Each row below holds a small network's activations on one input, seen along a few directions.
Each table varies a few parts of the input and shows all the possible inputs, shuffled.
Descriptions start from the smaller parts, as in this example, which fits no table here: values(2) and (point or ring(9) or (line(6) and ring(8))).
Shared parts are said once, and a part with two or three values counts as separate values.
In the rows, zero is written as 128.

Other details of the inputs vary at random and push rows far along two fixed directions, the same in every table; ignore that.

Table:
r1: [105 106 136 138  88 139  66 102 161 173 100 143 159 235 164 138]
r2: [124 110 185 151 124 131  63 122 160 187 103 144 150 213 166 117]
r3: [136  94 146  60  77 147 117  96 202 144 110 128 112  78 144 188]
r4: [103 112 181 173 121 119  75 101 163 143  88 107 142 223 172 132]
r5: [144 163  64 176 171  89 154 140 123  94 122 114 145 194 160  85]
r6: [133 176  37 102 160  98 163 142 139 112 133 119 119  30 111 138]
r7: [158 158 102 177 132 139 141 164  51 126 164 146 141 181 114  52]
r8: [146 175 100 185 200  88 136 153 113 126 121 118 144 177 145  75]
r9: [ 87  78 200 100  97 130 121 107 156 115 130 120 104  69  91 198]
r10: [ 74  83 202 175 110 141  88  91 112 121 117 128 145 218 143 138]
r11: [169 147  96  90 136 158 198 162  70 101 165 137 105  20  87 107]
r12: [145 159 106 109 144 135 189 139  70  73 157 108 108  25  87 129]
r13: [138 172 106 192 145 118 138 147  49  93 158 118 145 179 113  71]
r14: [108 102 123  66  81 144  89 102 189 174 110 140 128  66 127 186]
r15: [156 121 100  88 164 118 199 180 103 114 168 145  96  41  77 112]
r16: [140 123 106 164 174 134 162 163  63 117 154 152 136 189 129  59]
r17: [141 100 174  69 100 146 107 110 190 163 103 120 103  77 143 178]
r18: [ 98 125 140  88  82 133  98  85 191 130 101 116 120  88 130 202]
Each input here is: values(2) and (line(4) or line(5)).
The inputs of r12 and r11 match in every part but the values(2) part. If r5 is changed in the same way as r12 into r11, which row does it become?
Answer: r3
Change only the values(2) part in r13. List by row number the other rows that result.
Answer: r7

Table:
r19: [136 113 153  74 116 146 135 132 147 146 135 139 106  42 103 155]
r20: [113  87 179 173 145 128 107 142 119 151 123 145 139 238 151  90]
r21: [109 121 122  87  87 147 137 104 133 104 140 125 114  45  97 171]
r22: [116  99 169 178 141 128  99 137 117 157 125 147 146 230 149  90]
r23: [163 156  61 130 146 129 165 159  84 118 156 140 134 123 123  83]
r24: [160 147  73 126 159 127 165 169  85 137 149 146 129 124 115  84]
r25: [120 121 138 173 111 138  90 126 103 152 125 137 157 240 152  94]
r26: [139 105 126  65  91 159 138 129 141 146 139 149 116  48 106 156]
r27: [122 112 167 183 135 125  96 127 112 143 124 133 148 233 153  93]
r28: [152 170  72 143 148 124 161 149  83 108 144 127 128 123 119  93]
r29: [149 172  88 149 162 117 158 152  88 104 143 123 131 117 118  90]
r30: [109 131 146  97 110 132 132 111 135 104 132 114 110  38  96 176]
r31: [ 93 102 158 117  81 118  50  80 238 176  67 109 142 156 182 185]
r32: [152 162  99 154 170 114 165 150  91 100 142 120 125 120 120  93]
r33: [137 141  89  60 147 112 125 102 216 147  86 116 114  54 158 188]
r34: [132 116 166  90 118 139 152 117 145 103 127 112  98  48 107 168]
r35: [129 155  99 160 173 100 166 145  85  86 145 116 126 115 110 107]
r36: [ 69  75 227 138  82 137  87  81 155 118 109 111 130 155 129 186]
r37: [101 105 154 102  77 113  50  83 245 177  79 125 138 172 165 196]
r38: [ 90 125 136 186 112 129  92 113  99 125 123 125 155 228 139 110]
r39: [142 103 170  78 125 138 150 128 148 119 132 121  92  51 110 161]
r40: [149 164  63 139 138 128 165 146  85 103 151 135 134 121 121  89]
r41: [162 163  88 140 169 116 160 162  87 120 149 129 130 123 120  82]
What is each input in this table made of?
Answer: values(3) or (line(4) and line(5))
Start at r38 and move only the line(4) part, one step at a time. The first step leads to r28. Which rows follow, in order?
Answer: r25, r24

Table:
r42: [145 141 102 159 154 116 127 147 113 137 129 133 141 187 148  84]
r43: [102 104 170 126 103 135  87 105 158 154 110 131 137 142 139 157]
r44: [123 144  90 165 152 112 130 136 110 120 126 129 148 192 150  94]
r45: [101  97 159 119  97 141  94 100 158 150 109 132 138 149 146 158]
r46: [144 132 129  76 117 140 140 118 158 129 120 118 105  32 117 164]
r47: [109  96 157 113  94 137 101 109 164 148 113 136 131 155 138 157]
r48: [133 110 159  81 124 137 157 122 138 103 136 117  99  36 100 167]
r49: [ 97 113 168 130  98 132  84 101 160 141 109 124 136 144 138 158]
r50: [125 140  92 164 156 116 131 138 110 129 121 130 148 190 148  92]
r51: [159 175  63 125 172  98 176 156 109 100 146 118 116  75 106 112]
r52: [118 121 131 180 126 131 129 142  83 119 147 140 147 192 125  81]
r53: [173 165  66 113 174 114 179 160 108 115 142 127 117  69 123 101]
r54: [164 164  66 114 178 101 182 170 112 115 149 131 113  75 105 104]
r55: [156 170  64 121 181 106 175 160 108 112 139 123 118  69 111 105]
r56: [132 121 148  80 103 150 146 126 122 117 143 122 102  32  92 163]
r57: [102  98 195 129  87 163  88  96 126 140 124 138 134 156 127 151]
r58: [132 129 116  77 109 130 145 112 158 111 127 118 105  41 109 179]
r59: [ 96  91 190 137  76 153  92 108 126 137 128 131 134 153 122 146]
r60: [100  97 193 128  81 158  87  99 125 141 122 134 133 154 126 153]
r61: [104  94 156 114  97 139  94 103 163 150 112 133 131 151 142 156]
r62: [137 152 106 166 148 117 125 138 112 127 124 125 146 188 152  87]
r63: [148 142 105 159 150 115 132 152 115 135 130 136 141 194 145  85]
r64: [124 126 140 180 158 118 136 141  92 116 132 128 134 197 140  88]
r65: [142 154 103 169 143 112 127 136 111 123 127 121 144 194 147  90]
r66: [134 124 130  74 123 128 136 125 159 134 130 126 103  33 105 167]
What is each input in this table made of?
Answer: values(2) or line(5) or (values(3) and line(6))
Change only the values(3) part in r46. List by row number the other rows that result.
Answer: r50, r55
Start at r57 and move only the line(5) part, one step at a time. The first step leads to r60. Which rows follow, in order?
Answer: r56, r59, r52
